These are the activations of a small neural network, seen along a few directions. Each row is one input.
Each table varies a few parts of the input and shows all the possible inputs, shuffled.
A made-up example of a description, with smaller parts first: line(4) and (point or (values(2) and ring(5)) or line(11)).
Shared parts are said once, and a part with two or three values counts as separate values.
In the rows, zero is written as 128.

Other details of the inputs shift rows strongly along three fixed directions, in all tables alike. That doesn't count.

Table:
r1: [198 138 139 195 115  91 109  98 132 145 154 129 141]
r2: [173 100 156 138 110 130  91  98  48  29 120  90 106]
r3: [130 132 119 117 146 102 112 117 149 158 132 136 113]
r4: [196 102 138 142 110 123 109 124  83 124 148  88 125]
r5: [116  97 136 109 131 162 152 188 104 169 143 142 127]
r6: [128  82 140 110 140 151 146 200 109 210 172 122 110]
r7: [ 48 119 125  31 143 147 132 118 123  76  86 131  81]
r8: [ 95 112 142  75 148 149 160 166  88 160 143 147  98]
r9: [ 87 133 104 141 110 152 159 189 182 171 126 150 179]
r10: [117 105 122  97 136 148 130 177 129 175 147 116 117]
r11: [164 172 114 199  96 114 115  84 173 107 119 124 173]
r12: [ 80 148 128 115 140 170 133 141 176 135 105 162 135]
r13: [ 72 118 111  35 155 114 105  86 152 106  79 137  59]
r14: [166 179 138 203  97 131 127 121 132  72 134 145 178]
r15: [193  93 147 177 107  99 125 133  33 115 154  85 150]
r16: [143 184 104 171 116 125 118 117 233 145 111 170 177]
r17: [ 82 148 112  83 130 139 142 140 160 135 123 145 114]
r18: [130 107 130 122 151 111 134 153  95 215 177 108 113]
r19: [110 169 105 141 116 138 166 162 188 179 141 159 163]
r20: [ 93  96 123  87 166 179 144 134 150  77 139 113 115]
r21: [187 119 140 161 126  67 120  87  63 114 120 111 123]
r22: [ 84 120 111  56 123 158 105 110 158  61  80 117  90]
r23: [179  82 147 140 115 113 139 145  37 140 150 100 138]
r24: [100 168 108 146 136 157 133 151 209 179 129 154 162]
r25: [145 139 142 142 127 140 132 144 129 138 155 132 128]
r26: [125 155 135  86 126 142  89  73 129  23  96 111  94]
r27: [104 166 123 163 126 170 127 151 227 161 129 165 169]
r28: [137 138 113 177  92 137 156 161 165 148 129 140 194]
r29: [154 130 144 128 129  98  84  63  95  41  93 123  95]
r30: [ 94 132 131  96 137 143 165 161 116 153 127 150 133]
r31: [166 118 154 147 127 112 122 132  76 130 176 103 111]
r32: [150 171 117 198  93 119 119  74 169  68  91 125 178]
r33: [177 111 146 167 123  93 127 100  48 127 140  95 136]
r34: [122 130 124  98 123 101 103  55 135  43  59 127 101]
r35: [119 124 132 111 122 116 156 130 103 132 130 124 126]
r36: [129  86 140 112 140 144 128 183 102 174 165 111 102]
r37: [146 129 115 135 123  84 135 113 144 179 137 137 125]
r38: [134 115 131 144 120 100 120  96  86 109 125  98 126]
r39: [198  81 133 138 108  95 129 122  51 148 157  79 114]
r40: [ 63 113 124  43 163 123 110 105 125  89  67 141  73]
r41: [107 145 137 105 127 136 121 106 107  51  99 125 121]
r42: [104  99 116 112 149 106 154 163 102 244 174 118 111]
r43: [128 124 138 159 134 130 130 143  99 158 150 131 133]
r44: [ 75 113 141  70 159 164  97 118 144 114 117 126  76]
r45: [100 127 117 106 135  95 123 102 144 110  90 137 113]
r46: [ 94 131 126 102 153 130 110 135 175 149 123 156 104]
r47: [157 175 120 172 111 135 144 145 168 149 149 145 173]
r48: [139 166 104 191 123 193 144 115 226  49 123 143 198]
r49: [171 164 130 196 106 107 118 102 156 111 115 158 162]
r50: [ 93  99 129 109 159 117 152 170  74 206 151 122 117]
Each input here is: values(2) and (point or (line(4) and ring(6))).
The inputs of r50 and r33 match in every part but the values(2) part. If r18 is changed in the same way as r50 into r33, which row does it become?
> r24
The inputs of r45 and r34 match in every part but the values(2) part. If r31 is changed in the same way as r45 into r34, which row does it become?
> r25
Which other rows does r4 become when the ring(6) part takes its other values? List them by row number.
> r5, r6, r23, r28, r39
Which other rows does r10 become when the values(2) part takes its other values? List them by row number.
> r4
Which other rows does r10 become when the ring(6) part takes its other values? List them by row number.
> r2, r9, r15, r22, r36
